A small network was trained on made-up records. Each row is its average activation on records with the value named, seen along a few directions.
Related values have similar rows: they may be neighbours, one step apart, or belong to one group.
(in the rows, 500 means zero)
Random noise pushes rows far along 21 fixed directions. That doesn't count. These rows show it; they differ only by the noise:
444,314,732,588,321,536,308,368,329,460,571,694,359,651,438,575,572,354,489,641,498,722,585,537,430,643,458,266,580,231,595,435,691,575,348,485,613
557,575,571,511,496,614,417,646,395,475,538,368,469,513,453,638,460,576,411,489,371,578,457,253,558,359,561,475,430,425,667,519,358,457,559,340,503
573,554,576,428,652,540,541,601,428,499,305,485,565,574,495,535,512,550,484,434,297,751,426,381,476,315,428,571,364,490,600,539,315,416,449,421,465
312,568,548,366,311,359,664,553,585,360,472,414,490,359,496,345,398,584,548,465,601,372,495,517,470,384,566,508,484,611,468,369,482,519,583,605,477
598,783,487,311,573,560,492,571,603,678,345,326,487,594,468,471,530,689,348,617,455,321,410,376,347,460,476,365,557,519,544,344,483,301,544,515,395
386,457,759,523,523,530,616,569,485,390,551,537,637,610,591,503,498,427,504,463,527,561,633,468,385,544,526,368,492,492,509,572,593,412,490,377,520
459,716,465,371,461,549,475,474,400,564,492,518,553,400,572,565,380,636,442,478,352,422,511,413,455,330,484,584,478,497,602,484,417,441,551,583,461
403,463,529,484,584,414,649,880,504,687,517,453,539,483,555,480,401,666,384,457,662,258,679,654,395,442,531,310,706,595,728,463,560,436,596,671,477
531,616,788,450,543,471,492,507,572,401,610,420,617,617,561,521,463,294,519,548,494,794,660,506,540,607,543,282,564,471,298,423,581,417,458,467,473
553,567,455,648,574,637,584,575,495,806,686,355,528,368,545,389,490,381,544,590,230,676,492,424,566,624,434,397,581,404,639,726,448,455,455,672,395
529,473,405,507,454,574,689,562,513,504,957,627,497,437,636,542,627,200,645,567,802,138,494,491,532,566,611,474,497,453,470,529,571,551,690,419,403
575,648,562,701,499,590,411,331,515,493,668,632,530,433,475,559,552,541,414,412,572,503,501,614,461,719,445,648,502,513,558,666,566,460,382,564,463
440,611,474,447,492,462,775,533,503,588,575,660,547,446,494,340,523,496,461,451,377,497,346,532,401,371,410,605,446,521,502,615,493,414,334,514,416
398,511,447,527,532,506,442,601,526,478,594,636,618,499,476,441,412,518,517,372,462,391,450,592,495,131,359,464,443,555,544,478,615,408,445,488,489
542,186,272,514,536,599,494,502,386,525,261,556,452,781,436,506,417,801,526,504,414,514,542,382,479,451,602,637,417,501,431,525,424,551,673,217,634
387,326,519,537,611,389,568,730,320,457,114,775,435,418,571,405,672,541,632,553,544,396,298,539,520,247,383,523,458,403,720,612,355,639,482,651,521
664,475,725,650,559,534,466,510,466,450,552,432,470,450,519,692,473,582,438,549,710,539,616,603,489,645,487,480,462,479,705,321,463,519,546,735,489
441,713,580,599,489,571,382,334,467,418,368,468,592,394,565,408,354,568,602,426,287,686,470,539,562,404,455,567,439,600,490,591,441,506,467,659,540
474,320,134,459,506,478,656,352,432,543,671,404,431,188,563,554,472,472,483,447,459,532,440,623,475,456,418,576,545,571,528,483,594,553,476,502,676
409,417,612,537,330,428,637,489,459,589,385,332,597,354,604,589,275,582,336,418,400,362,816,429,544,698,700,649,552,669,399,538,387,678,562,579,383
296,427,556,435,436,520,575,408,345,472,279,469,568,463,610,463,362,736,428,458,283,734,687,345,337,494,561,500,606,511,404,518,645,376,596,324,648
731,379,796,970,328,410,520,695,557,369,613,535,319,400,342,337,546,422,319,596,687,611,333,527,738,500,527,228,659,437,253,371,695,611,267,343,481
515,508,457,490,592,437,530,617,614,518,475,605,574,548,507,415,599,425,599,545,586,338,462,512,604,551,485,557,473,471,403,639,388,554,515,574,343


Vaf, 13 values:
p4: 715,389,460,569,369,512,569,463,569,438,410,382,426,291,498,534,677,385,373,424,610,316,411,309,490,693,448,591,502,463,540,585,348,664,388,282,404
p13: 415,223,313,339,711,368,636,698,682,653,671,323,517,513,327,548,645,496,414,547,499,621,529,452,435,607,373,498,486,375,546,493,594,280,481,487,420
p6: 715,445,493,524,481,543,359,534,373,620,549,552,467,303,580,775,547,387,467,386,653,512,710,478,564,531,505,663,530,470,651,349,416,581,673,574,308
p10: 519,471,585,575,480,484,555,538,528,536,701,728,440,718,312,372,464,591,628,548,498,783,515,556,526,599,465,648,395,281,589,560,425,457,459,676,443
p11: 444,505,592,389,548,471,275,368,434,335,156,402,546,406,570,611,496,590,524,491,423,664,536,481,435,421,385,497,447,486,606,382,452,477,513,592,597
p8: 240,567,370,332,656,473,370,624,410,538,179,339,455,451,629,465,595,393,735,502,429,466,401,496,523,256,592,353,574,638,591,493,531,465,766,542,637
p12: 318,512,368,373,371,547,419,423,451,519,608,601,541,578,548,358,325,582,538,500,337,433,546,507,342,329,393,287,610,396,613,579,623,426,412,455,710
p3: 480,463,563,525,719,477,680,597,459,435,444,297,474,541,506,600,516,483,384,484,474,560,344,588,454,325,526,336,457,685,521,389,591,443,418,403,700
p1: 482,332,453,649,742,508,519,478,387,271,528,360,285,343,489,665,658,536,588,633,703,501,192,606,529,469,428,455,358,441,834,441,510,546,513,650,850
p5: 414,357,669,550,432,601,526,435,292,398,423,480,486,609,609,667,381,470,602,463,512,505,655,482,459,455,655,506,385,565,646,386,458,640,676,500,627
p7: 741,521,339,351,515,625,511,458,552,580,609,594,504,674,535,479,585,258,699,482,583,443,457,473,470,396,485,539,378,500,506,388,400,480,607,355,407
p9: 601,475,605,619,514,446,466,632,429,517,426,603,472,477,591,521,584,211,500,378,632,447,473,683,571,361,536,366,612,657,504,469,566,622,416,410,512
p2: 456,449,444,761,576,565,587,464,462,688,645,680,547,401,558,402,474,504,541,327,553,502,581,750,402,535,458,625,576,654,641,624,692,417,490,635,532
The values of Vaf form a ring.
Question: What is the length, in steps, of the shortest route from p2 to p10?
Answer: 4
Question: Name the neighbours of p8, in listed order.
Answer: p11, p9
Question: Name the neighbours of p6, in listed order.
Answer: p13, p3
Question: Name the neighbours of p1, in listed order.
Answer: p4, p12

Gik, 13 values:
b9: 540,644,736,733,529,517,465,411,444,539,339,870,669,522,688,385,450,491,607,440,571,499,657,717,529,548,504,598,554,607,291,550,593,539,533,708,343
b4: 599,262,231,466,503,537,708,627,660,716,671,412,492,663,310,491,631,396,278,368,451,253,376,522,348,527,414,471,437,597,575,646,494,492,245,154,409
b6: 292,432,437,469,520,646,586,288,557,558,897,456,654,731,472,514,291,488,525,633,241,430,539,433,414,385,455,413,316,438,364,407,770,316,481,473,580
b5: 663,602,391,535,412,660,494,509,536,389,844,659,550,314,432,430,497,662,606,370,557,614,428,434,416,459,176,679,342,221,959,716,261,407,444,619,408
b7: 397,371,595,472,295,339,541,505,619,396,972,416,317,603,200,611,496,280,458,445,719,545,534,709,544,712,595,521,399,486,661,418,490,634,312,622,531
b12: 458,345,433,572,737,471,329,504,381,620,415,576,588,487,557,664,454,486,520,560,326,592,566,626,635,434,398,547,469,452,548,578,466,559,444,732,532
b3: 406,625,387,443,531,436,329,268,534,572,559,566,592,349,517,473,305,738,542,479,406,677,690,735,447,624,306,645,585,433,619,534,545,406,448,967,575
b2: 374,321,601,681,544,532,465,623,316,637,640,813,487,539,654,447,499,391,721,633,636,515,712,652,517,558,492,308,688,297,659,546,692,544,652,771,547
b13: 582,542,286,452,545,484,372,415,495,467,439,441,378,504,513,561,511,483,582,570,628,290,338,701,594,406,556,468,477,645,493,379,436,649,549,607,635
b8: 525,338,250,776,626,453,273,600,328,528,546,513,419,338,488,754,450,522,369,336,532,423,512,589,826,415,700,696,624,676,370,629,572,668,581,323,670
b1: 383,696,620,460,507,551,304,785,517,243,401,702,675,463,536,501,601,735,436,390,622,142,441,267,410,331,333,437,500,303,804,848,336,388,489,346,427
b10: 327,273,540,387,395,351,339,399,418,399,514,558,511,568,574,648,404,296,549,583,532,456,713,645,582,514,570,339,577,470,372,372,614,694,475,554,651
b11: 494,520,557,409,530,563,546,553,610,682,387,319,325,742,260,407,676,577,387,595,454,602,354,433,249,590,444,305,522,449,678,349,613,303,423,451,477
The values of Gik form a ring.
Question: Going along Gik from b5 by way of its neighbour b1, in what order are b12, b3, b13, b11 met?
Answer: b12, b13, b3, b11
Question: Name the neighbours of b2, in listed order.
Answer: b6, b7
